These are the activations of a small network on made-up records, seen along a few directions, one row for each record.
Here are examples, each followed by its value of one field, Zevin.
Other fields move the rows too, some of them a lot.
(in the rows, 500 means zero)
Strong random noise was added to every row along 10 fixed directions; ignore it. To show where, here is one row again and again, with new noise each time:
[377 510 478 618 627 303 530 398 543 350 535 544 525 820 515 446 650 215
 528 567 545 508 361]
[514 398 418 360 645 529 511 557 441 474 607 475 574 283 641 618 407 594
 526 412 385 407 588]
[540 555 483 631 565 509 505 296 474 578 530 353 579 560 339 577 778 572
 808 493 620 456 506]
[719 472 748 390 167 968 830 372 343 746 280 414 281 297 445 859 298 591
 683 646 338 755 481]
[543 429 500 393 691 592 635 428 413 476 603 522 520 464 642 621 400 515
 338 481 368 504 455]
[475 450 388 520 699 522 484 521 287 364 731 600 594 309 561 612 365 635
 529 288 303 462 512]
[540 478 608 324 454 515 652 611 507 461 494 479 532 355 660 609 381 479
 554 543 466 560 492]
[549 426 493 413 565 524 591 306 612 703 398 564 639 806 765 323 567 115
 196 685 376 429 462]
[521 536 482 686 299 475 476 416 592 516 342 526 444 656 432 521 608 287
 780 589 483 598 499]
[568 635 641 518 676 415 681 388 404 413 695 509 751 641 609 530 624 507
 435 459 560 610 335]
[419 599 672 573 396 627 742 433 362 499 412 585 275 464 286 387 381 402
 689 585 465 506 280]
[397 317 559 388 415 748 507 559 569 522 538 602 454 259 357 541 238 470
 555 645 498 480 467]

[305 512 603 445 490 477 555 389 407 577 606 397 609 642 365 538 644 414
 714 552 652 411 439] | d22
[644 601 690 534 466 442 728 529 600 405 340 437 311 599 415 412 623 519
 515 617 639 600 363] | d19
[499 766 453 516 575 512 602 548 466 519 445 540 237 290 458 205 375 605
 543 317 371 208 474] | d18
[370 552 589 528 182 454 428 648 589 483 352 475 490 449 370 523 491 407
 823 600 649 603 498] | d13
[586 299 498 457 458 602 453 489 502 484 520 535 512 515 555 806 471 537
 391 557 444 710 567] | d6
[596 452 313 451 684 481 411 462 634 559 472 362 399 409 566 543 633 738
 486 418 515 318 646] | d15
[389 498 232 714 525 333 334 476 524 353 450 742 414 801 672 394 439 119
 346 412 228 555 503] | d20
[621 614 278 777 407 666 362 343 661 637 412 773 345 557 478 313 343 336
 364 427 214 466 579] | d10
[376 496 629 365 569 493 702 662 310 372 609 631 438 225 505 392 215 496
 554 436 365 375 371] | d9
[465 411 495 367 526 437 578 504 397 534 361 449 402 573 629 497 495 367
 366 562 420 471 505] | d3
[428 504 588 461 509 740 650 376 379 718 445 524 377 455 375 359 392 435
 395 587 429 372 367] | d7
[389 471 424 622 532 500 530 442 199 432 505 547 372 623 428 529 517 422
 546 395 300 473 482] | d5
[572 644 464 550 529 625 464 533 549 525 529 489 361 209 340 446 417 807
 627 342 494 379 542] | d7
[616 773 398 727 574 570 430 297 252 560 708 513 613 514 429 578 625 773
 670 198 443 550 528] | d22
[480 419 389 505 430 425 428 445 418 656 347 329 527 571 568 597 657 394
 693 506 426 437 665] | d21
[333 306 507 277 613 512 456 566 480 585 657 519 746 433 597 466 443 413
 375 577 543 360 514] | d11
[744 744 556 462 440 580 637 626 468 623 419 751 540 198 752  74 271 610
 195 325 231 426 489] | d1
[673 478 752 465 206 736 557 483 406 723 539 531 827 427 525 615 510 661
 497 585 537 749 486] | d15
[315 395 586 646 245 442 428 639 386 294 453 631 415 565 269 496 427 404
 654 588 550 704 398] | d3
[591 555 390 511 464 534 410 568 575 464 558 781 620 475 780 332 207 350
 209 375 239 534 515] | d17
[701 559 627 488 343 662 645 476 339 651 413 565 491 437 589 495 389 524
 514 502 313 598 489] | d9
[474 393 710 322 370 677 704 606 731 537 320 455 260 255 317 408 293 487
 532 786 646 440 421] | d4
[461 483 352 716 534 408 392 544 378 398 579 761 652 445 536 268 377 414
 486 321 218 419 522] | d4
[373 462 554 462 463 526 682 545 639 406 381 540 186 545 426 430 328 190
 477 709 485 446 346] | d14
[506 507 704 374 434 755 634 282  81 791 637 391 763 529 485 687 548 621
 571 464 469 600 445] | d11
[368 791 501 569 572 225 504 671 531 117 656 612 445 595 622 472 398 426
 469 319 574 597 337] | d18
[484 343 521 441 746 785 630 318 280 518 669 567 418 431 431 692 314 716
 195 486 373 555 414] | d2
[436 424 481 570 527 470 525 378  63 563 530 338 554 560 415 677 703 679
 747 399 435 503 542] | d2
[514 481 566 540 592 723 521 320 597 586 644 392 508 494 193 574 576 618
 535 633 769 453 412] | d14
[406 355 391 438 469 385 343 700 762 328 557 602 613 461 669 516 352 258
 463 550 472 520 573] | d17
[501 646 729 530 294 597 569 385 313 619 437 309 559 577 326 684 659 622
 791 537 678 674 431] | d13
[284 246 531 423 605 615 569 411 139 499 646 540 517 560 442 655 400 371
 380 497 327 494 418] | d12
[397 428 599 414 659 404 604 399 321 482 641 376 743 785 571 629 688 421
 387 561 569 522 457] | d16
[471 244 673 339 150 683 440 735 459 492 476 585 661 361 551 733 296 463
 487 627 431 764 566] | d1
[666 574 553 561 551 471 500 568 669 368 596 524 536 404 484 581 474 707
 406 486 602 675 493] | d21
[275 574 451 552 437 600 514 418 252 523 528 597 368 572 438 484 304 322
 564 398 353 443 425] | d10
[518 467 326 496 535 485 312 379 610 612 438 374 484 662 557 548 664 435
 509 501 526 448 642] | d20
[425 765 652 593 647 490 731 187 138 613 605 386 562 739 297 362 787 527
 608 387 591 370 299] | d5
[551 491 405 550 474 568 551 479 620 588 193 476  32 506 426 334 434 392
 484 600 409 334 464] | d8
[410 466 529 479 477 520 544 350 349 611 481 515 611 760 616 495 509 221
 420 505 385 484 403] | d8
[609 514 444 360 397 322 536 832 198 363 442 421 474 156 817 669 370 654
 736 223 256 508 677] | d19
[507 288 351 362 677 349 395 612 644 296 562 406 481 458 678 805 569 592
 433 476 550 540 647] | d6
[211 411 565 428 831 281 557 510 424 162 763 322 471 649 341 737 676 505
 541 529 841 516 316] | d12
[358 465 496 444 459 566 496 475 535 500 515 503 497 550 435 596 429 380
 500 596 571 518 481] | d16

Here are new rows. What is Zevin for each?
[470 612 473 530 598 342 527 580 520 506 522 645 523 453 562 116 485 432
 433 443 437 301 450] | d11
[626 599 593 262 800 424 861 475 299 574 506 307 521 437 785 415 563 648
 323 355 400 275 432] | d8
[636 416 243 558 290 542 217 513 518 476 387 492 415 484 647 896 491 581
 663 361 343 724 767] | d6
[466 807 729 413 393 451 678 540 240 616 397 421 485 380 372 144 562 623
 701 439 645 379 371] | d3
[413 501 563 451 606 647 564 362 460 508 651 464 561 552 379 663 473 546
 404 558 635 565 414] | d16
[478 401 613 465 392 584 641 472 546 378 373 521 202 660 463 728 368 459
 386 689 521 760 387] | d2
[758 551 529 586 522 502 552 531 409 345 522 642 540 586 678 588 449 660
 180 397 322 829 490] | d3
[372 605 448 579 360 448 425 667 757 409 485 861 453 514 542  31 201 202
 293 535 420 393 421] | d10
[418 492 536 373 604 203 564 653 579 372 391 297 368 567 523 441 701 556
 620 595 711 409 515] | d2
[397 453 435 694 711 331 564 360 609 283 483 468 256 754 354 501 675 343
 591 582 576 448 374] | d9
[175 584 564 651 762 501 516 388 100 296 842 574 494 586 200 503 459 585
 550 315 555 449 209] | d7
[699 852 623 499 558 401 683 471 482 506 607 440 671 502 648 392 588 596
 529 344 575 494 436] | d14
[413 329 386 371 641 442 384 558 630 430 535 363 368 512 498 666 545 548
 485 591 661 444 556] | d11
[484 269 321 610 611 509 420 260 483 602 456 360 507 654 461 665 745 398
 683 535 411 376 640] | d9
[463 557 566 246 434 493 597 673 415 512 478 321 459 194 536 627 398 687
 737 424 527 368 631] | d16
[359 318 219 696 475 624 125 553 424 411 595 694 450 252 185 437 347 700
 626 331 393 390 642] | d3
[420 603 608 403 490 431 670 646 432 384 380 397 189 327 405 406 468 629
 642 455 590 396 408] | d1
[301 404 430 434 541 353 452 670 525 329 444 641 326 525 605 410 332 241
 369 480 380 420 467] | d1
[337 327 330 563 567 476 321 417 429 515 494 503 387 716 450 567 559 330
 534 538 424 436 547] | d11
[280 328 373 429 568 656 327 675 572 461 616 499 342  91 226 434 304 695
 607 497 577 198 576] | d18
[456 732 673 441 465 546 764 424 375 659 429 604 479 536 492 154 394 336
 377 543 433 359 335] | d16
[625 416 447 439 592 567 519 307 429 643 479 416 565 631 619 592 676 581
 347 488 449 498 567] | d6
